Each row below holds a small network's activations on one input, seen along a few directions.
Each table varies a few parts of the input and shows all the possible inputs, shuffled.
A made-up example of a description, with smaller parts first: ring(5) and (point or line(9) or (values(3) and line(6))).
Shared parts are said once, and a part with two or three values counts as separate values.

Other details of the inputs vary at random and push rows far along two fixed directions, the same in every table; ignore that.

Table:
R1: [5, -4, -21, -38, 0, -15, -29, -20, 15, 10, -10]
R2: [3, -5, -10, -20, -33, -8, -1, -25, -12, 1, -4]
R3: [-41, -9, 10, 10, -24, 12, 40, 5, -15, -10, 17]
R4: [-61, -6, 13, 6, 2, 12, 36, 22, 4, 4, 23]
R5: [42, 22, -10, 3, 39, -1, -35, 32, 0, 20, 1]
R6: [-2, 7, -5, -23, -30, -3, -6, -40, -11, -8, -11]
R7: [28, -9, -11, 5, 25, 5, -10, 26, 4, -1, 5]
R8: [10, -11, -9, -17, -20, -14, 1, -32, -2, 4, -13]
R9: [-39, -5, 6, 8, -26, 16, 26, -4, -16, -9, 2]
R10: [21, 24, 9, 15, 31, -4, -8, 23, 13, 11, 2]
R11: [15, 9, -10, 4, 13, -7, 3, 17, 0, 10, 5]
R12: [-49, -1, 23, 17, -23, 13, 29, -10, -9, -18, -2]
R13: [34, -27, -21, -14, -13, -14, -39, -33, 18, -14, -27]
R14: [-5, -20, -3, -17, -29, 4, -19, -38, -11, -17, -13]
R15: [29, -18, -8, -2, 19, -1, -13, 2, 9, 0, -6]
R16: [14, 24, 9, 25, 31, -5, 8, 31, 8, 16, 16]
R17: [-6, 30, 23, 22, 22, 2, 14, 29, -7, 9, 11]
R18: [3, 2, 15, 17, 17, 8, 0, 14, 12, -8, 4]
Each input here is: values(2) and (point or ring(8)).
The inputs of R17 and R12 match in every part but the values(2) part. If R1 is changed in the same way as R17 into R12, which row does it become?
Answer: R4
A walk changes only the ring(8) part. It starts at R9 and steps to R14. List the rest of the walk in order.
Answer: R12, R18, R13, R15, R7, R3

Table:
R19: [-26, 27, 14, 22, 8, 4, 48, 28, -18, 18, 25]
R20: [15, 1, 0, -5, -26, -3, -1, -32, -13, -4, -16]
R21: [-5, 16, 8, 11, -13, -5, 12, -8, -5, -1, -4]
R22: [0, 14, -3, -15, -7, -16, 2, -16, -2, 11, -1]
R23: [2, 7, -12, -20, -26, -17, -1, -22, -6, 4, -6]
R24: [5, 15, 5, 1, -15, -1, 1, -11, -8, -2, -8]
R25: [-48, -5, 3, 4, -20, 0, 42, -1, 3, 3, 11]
R26: [32, 0, -12, -5, 44, -6, -25, 34, 18, 21, 5]
R27: [46, 4, 3, 21, 41, 8, -31, 36, 11, -5, 6]
R28: [42, 3, 6, 18, 48, 5, -34, 25, 14, -1, 3]
R29: [-40, 7, 6, 15, 7, 9, 31, 32, 0, 11, 23]
R30: [6, 6, -10, -33, -23, -17, -13, -31, -8, 8, -12]
R31: [-15, -9, -7, -11, -3, -6, -1, -9, 11, 7, 2]
R32: [-22, 4, 23, 36, 9, 14, 34, 22, 0, -10, 15]
R33: [-6, -9, -12, -12, -10, -6, 3, -4, 9, 2, 1]
R34: [-11, -26, -6, -11, -11, 3, -7, -23, 6, -13, -9]
R35: [-32, 27, 14, 24, 8, 3, 48, 27, -19, 19, 26]
R36: [14, 0, -2, -14, -22, -14, -12, -36, -4, 0, -23]
R37: [33, 23, -10, -7, 28, -11, -22, 23, 0, 18, 4]
R38: [39, 26, -12, -8, 46, -11, -38, 29, 4, 24, 5]
R39: [42, 25, -14, 2, 42, -14, -32, 34, 6, 24, 8]
R40: [46, 30, 7, 15, 47, -4, -27, 27, 8, 16, 2]
R41: [-31, -4, 12, 24, 10, 16, 36, 30, 0, -8, 18]
R42: [-9, -21, -9, -11, -3, 9, -14, -6, 3, -13, -6]
R43: [7, 14, 8, -7, -13, -3, -7, -19, -9, 1, -10]
R44: [0, -13, 9, -6, -20, 7, -7, -23, -5, -18, -9]
R45: [-22, 27, 6, 15, 6, -8, 32, 20, -7, 15, 18]
R46: [6, 3, -12, -28, -18, -22, -15, -37, 0, 8, -13]
R47: [-14, -20, -3, -8, -3, 10, -6, -4, 0, -9, -2]
R48: [-5, -27, -10, -15, -18, 8, -9, -15, 1, -18, -10]
R49: [-23, -12, 18, 20, -24, 16, 34, -12, -16, -19, 4]
R50: [-11, 13, -3, -4, -10, -14, 18, -7, -3, 10, 2]
R51: [-27, -10, 12, 25, 10, 23, 35, 28, -9, -5, 17]
R52: [34, -10, -11, 9, 48, 6, -27, 33, 19, 1, 2]
R53: [6, 7, 2, -9, -20, -10, -10, -37, -2, -2, -16]
R54: [-22, 33, 25, 35, 3, 7, 38, 28, -11, 5, 17]
R55: [47, -2, -19, -14, 45, -9, -47, 20, 24, 18, 0]
R56: [-29, 26, 14, 15, 10, -9, 40, 23, -9, 22, 18]
R57: [-8, -12, -15, -12, -12, -5, -6, -5, 7, 3, 0]
R58: [3, 13, 6, -6, -12, -4, -9, -19, -9, 3, -10]
R59: [-9, -15, -15, -23, -21, -3, -5, -15, 4, 0, -5]
R60: [-13, -15, -13, -26, -17, -5, -11, -19, 4, 5, -5]
R61: [13, -23, -2, -1, -21, 6, -11, -30, -8, -20, -14]
R62: [-36, 32, 13, 20, 7, 0, 41, 31, -14, 18, 24]
R63: [7, 5, -3, -6, -28, -9, -10, -29, -6, -5, -16]
R64: [33, -10, -12, 6, 46, 10, -37, 37, 12, -1, 4]
R65: [-4, -18, -20, -32, -18, -6, -23, -25, 7, 1, -10]
R66: [3, 13, 3, 2, -14, -3, -3, -13, -8, -1, -9]
R67: [-34, 2, 6, 20, 9, 12, 36, 30, -4, 13, 24]
R68: [-11, -13, -13, -27, -18, -2, -8, -17, 5, 1, -6]
R69: [3, -15, 8, 5, -7, 2, -2, -13, 1, -13, -9]
R70: [-5, -24, -11, -3, -8, 6, -9, -5, 4, -15, -4]
R71: [32, -7, -5, 1, 48, 12, -35, 37, 11, 3, 6]
R72: [47, 3, 0, 10, 47, 9, -47, 29, 10, -3, 1]
R73: [-25, 9, 26, 36, 7, 21, 33, 30, -8, -12, 19]
R74: [-28, 33, 23, 26, 7, 9, 29, 21, -13, 7, 14]
R75: [-19, 30, 24, 32, 6, 4, 42, 22, -5, 6, 13]
R76: [-12, -18, -4, -9, -4, 12, -4, -1, 2, -13, -3]
R77: [-43, -20, 9, 8, -14, 9, 33, -2, -3, -10, 3]
R78: [-41, -19, 10, 6, -16, 10, 36, -2, -3, -11, 3]
R79: [-8, -20, -14, -23, -16, -12, -6, -20, 9, 6, -10]
R80: [-7, -16, -16, -21, -24, -6, -4, -17, 5, -2, -5]
R81: [-1, -15, 6, -6, -19, 6, -12, -25, -5, -17, -10]
R82: [34, 22, -11, -4, 27, -15, -16, 19, 5, 17, 5]
R83: [19, 1, -1, -16, -23, -14, -11, -35, -3, -1, -24]
R84: [3, 10, 6, 11, -12, 1, 10, -13, -15, 2, -5]
R85: [-3, -28, -13, -11, -15, 2, -9, -19, 5, -18, -11]
R86: [-1, 11, -6, -22, -11, -14, -9, -18, -9, 13, -4]
R87: [28, 3, 12, 17, 32, 8, -18, 18, 9, -5, 4]
R88: [-6, -14, -10, -10, -9, 3, 6, -5, 0, 6, 3]
R89: [7, 9, 0, -16, -24, -5, -12, -31, -7, -5, -18]
R90: [5, -17, 0, 0, -22, 1, -7, -26, 1, -23, -12]
R91: [-2, -28, -9, -12, -15, 3, -2, -19, 7, -16, -12]
R92: [11, 1, -12, -30, -21, -24, -6, -32, -4, 9, -16]
R93: [4, -17, -1, -4, -22, 6, -13, -24, -3, -22, -13]
R94: [-13, -23, -2, -9, -12, 5, 1, -19, 5, -14, -6]
R95: [4, 5, -10, -20, -22, -18, 4, -25, -1, 5, -9]
R96: [-4, -22, -8, -4, -9, 8, -4, -3, 3, -15, -4]
R97: [-35, 6, 4, 16, 8, 3, 33, 28, 4, 10, 21]
R98: [0, -13, 5, -8, -21, 7, -10, -23, -3, -21, -11]
R99: [-28, -11, 9, 27, 13, 22, 31, 27, -9, -4, 17]
R100: [37, 25, 3, 15, 28, -5, -15, 21, 4, 8, 0]
R101: [27, 25, 6, 19, 29, -4, -6, 22, 6, 12, 2]
R102: [-3, -17, -15, -22, -19, -8, -1, -21, 11, 0, -8]
R103: [-22, 6, 27, 35, 6, 16, 40, 22, -2, -11, 16]
R104: [45, -2, -18, -19, 43, -4, -50, 26, 17, 19, 2]
R105: [-30, 33, 13, 9, 9, 0, 34, 26, -12, 17, 21]
R106: [7, -19, -2, -2, -25, 2, -14, -26, -1, -23, -13]
R107: [53, -1, 4, 14, 47, 3, -33, 30, 12, 1, -1]
R108: [4, -13, 5, 2, -22, 3, 1, -21, 0, -23, -10]
Describe the family of inputs behind these rows.
Answer: values(2) and ring(5) and (point or ring(8))
The inputs of R96 and R70 match in every part but the values(2) part. If R51 is changed in the same way as R96 into R70, which row does it become?
Answer: R99
The inputs of R71 and R47 match in every part but the values(2) part. If R37 is changed in the same way as R71 into R47, which row does it become?
Answer: R62
Which other rows agree with R107 in the values(2) part and the ring(5) part? List them by row number.
Answer: R27, R44, R49, R73, R87, R98, R103, R108
Which other rows agree with R101 in the values(2) part and the ring(5) part? List them by row number.
Answer: R21, R36, R53, R58, R63, R66, R74, R84
Change only the values(2) part in R108. List by row number the other rows that result.
Answer: R90
A walk changes only the ring(8) part. It starts at R102 and steps to R26. List the rest of the walk in order.
Answer: R55, R104, R68, R59, R80, R33
Change only the ring(5) part in R101. List by row number the other rows that result.
Answer: R25, R32, R50, R52

Table:
R109: [-11, 5, 4, 17, 25, 12, 15, 36, -2, 9, 17]
R110: [0, -31, -18, -26, -42, -4, -8, -47, -2, -16, -22]
R111: [-55, -15, 8, -7, -43, 4, 39, -31, -10, -7, 1]
R112: [25, -13, -15, -15, 16, -1, -32, -1, 5, 4, -6]
R113: [47, 4, -18, -7, 22, -10, -33, 9, 9, 16, -7]
R114: [32, -15, -9, -14, -3, -8, -32, -26, 8, -7, -21]
R115: [-9, 20, 2, 2, 4, -2, 4, 12, -6, 14, 7]
R116: [-7, -12, -3, -22, -26, -6, -9, -30, 0, -6, -13]
R117: [-5, 15, 16, 21, 25, 14, 7, 28, -6, 2, 14]
R118: [-25, 3, 5, 1, -41, -5, 25, -28, -13, -3, -8]
R119: [3, 3, 4, 6, 23, 2, 3, 25, 8, 10, 9]
R120: [0, 20, 4, 3, -2, -6, 3, -1, 1, 4, 2]
R121: [-57, -9, 7, -7, -49, 7, 35, -30, -18, -13, -1]
R122: [-15, 10, 11, 16, 28, 8, 19, 33, 4, 13, 17]
R123: [-15, -6, 2, -11, -14, 0, -3, -17, -4, -1, -3]
R124: [13, -1, 1, 15, 16, 7, -6, 15, -1, -2, 1]
R125: [28, 7, -10, -19, -15, -9, -29, -24, -2, 3, -17]
R126: [-6, -3, -6, -11, -37, -16, 5, -41, 0, -7, -15]
R127: [-9, -22, -3, -16, -35, -6, 8, -35, 4, -10, -14]
R128: [34, -11, -11, -1, 11, -4, -30, -1, 10, -9, -10]
R129: [-23, 9, 18, 9, -7, 8, 21, -2, -5, -4, 4]
R130: [40, -11, -20, -12, 25, -1, -41, 15, 12, 4, -2]
R131: [8, 12, 7, 11, 19, 7, -4, 21, 4, -3, 5]
R132: [-25, 0, 4, 12, 6, 7, 24, 23, 1, 1, 16]
R133: [-1, -20, -17, -35, -36, -9, -22, -45, 2, -14, -23]
R134: [-20, -3, 12, -4, -30, 2, 15, -24, -5, -11, -7]
R135: [41, 8, -19, -14, 23, -11, -36, 11, 8, 20, -5]
R136: [10, 23, -2, 4, 27, -10, -11, 23, 6, 17, 10]
R137: [-20, 11, 9, 17, 16, 12, 13, 35, -4, 4, 20]
R138: [15, 0, -3, 16, 31, 4, -2, 33, 11, 2, 12]
R139: [36, -8, -4, -3, 11, -6, -27, -5, 11, -3, -13]
R140: [-7, -3, 7, -4, -16, 4, -1, -21, -5, -7, -6]
R141: [-14, 0, 4, -9, -6, 0, 0, -9, -1, 0, -2]
R142: [-5, -3, 5, 8, 9, 3, 12, 8, 6, 3, 4]
R143: [31, 7, -7, -19, -8, -11, -22, -23, -6, 0, -15]
R144: [55, 7, -10, -4, 24, -13, -32, 3, 1, 8, -10]
R145: [8, -29, -10, -25, -42, -9, -20, -61, -2, -18, -28]
R146: [-16, 5, 13, 24, 7, 7, 23, 18, 1, -6, 8]
R147: [-37, 5, 10, 16, 5, 9, 37, 25, 1, 2, 17]
R148: [41, -12, -14, -5, 31, -1, -37, 9, 9, 4, -5]
R149: [-10, -10, 5, 6, -11, 4, 6, -13, -7, -10, -4]
R150: [-4, 1, 5, 22, 21, 11, 16, 36, 3, 3, 19]
R151: [-5, 22, 12, 26, 27, 1, 35, 39, -6, 16, 21]
R152: [-18, 4, 11, 9, -14, 12, 16, 3, -8, -10, 8]
R153: [2, 6, -1, 6, 21, 4, -9, 25, 4, 2, 10]
R154: [-29, 25, 15, 13, 3, 0, 36, 19, -15, 11, 17]
R155: [-25, 10, 5, -1, -11, -4, 34, 0, -13, 9, 9]
R156: [28, 0, -6, -4, 10, 5, -28, 1, -1, -4, -7]
R157: [35, -11, -10, -2, 8, 0, -32, 1, 6, -8, -8]
R158: [35, -8, -8, 0, 30, -1, -27, 11, 12, 7, -1]
R159: [-26, -14, 0, -2, -27, 1, 25, -16, 2, -12, -3]
R160: [-25, 24, 10, 20, 18, -2, 33, 34, 2, 19, 23]
R161: [-10, -11, -2, -12, -34, 1, -1, -30, -4, -19, -11]
R162: [4, 3, -1, -1, 20, 4, -16, 13, -2, 5, 4]
R163: [-36, 9, 7, 13, -17, -5, 43, -1, -1, 5, 11]
The inputs of R125 and R115 match in every part but one. If R161 is changed in the same way as R125 into R115, which row does it become?
Answer: R153
The inputs of R155 and R144 match in every part but one. If R119 is changed in the same way as R155 into R144, which row does it become?
Answer: R139
Describe the family of inputs behind these rows.
Answer: ring(5) and (values(3) or ring(8))
Which other rows agree with R113 in the ring(5) part? List them by row number.
Answer: R110, R127, R138, R142, R148, R150, R151, R158, R159, R163
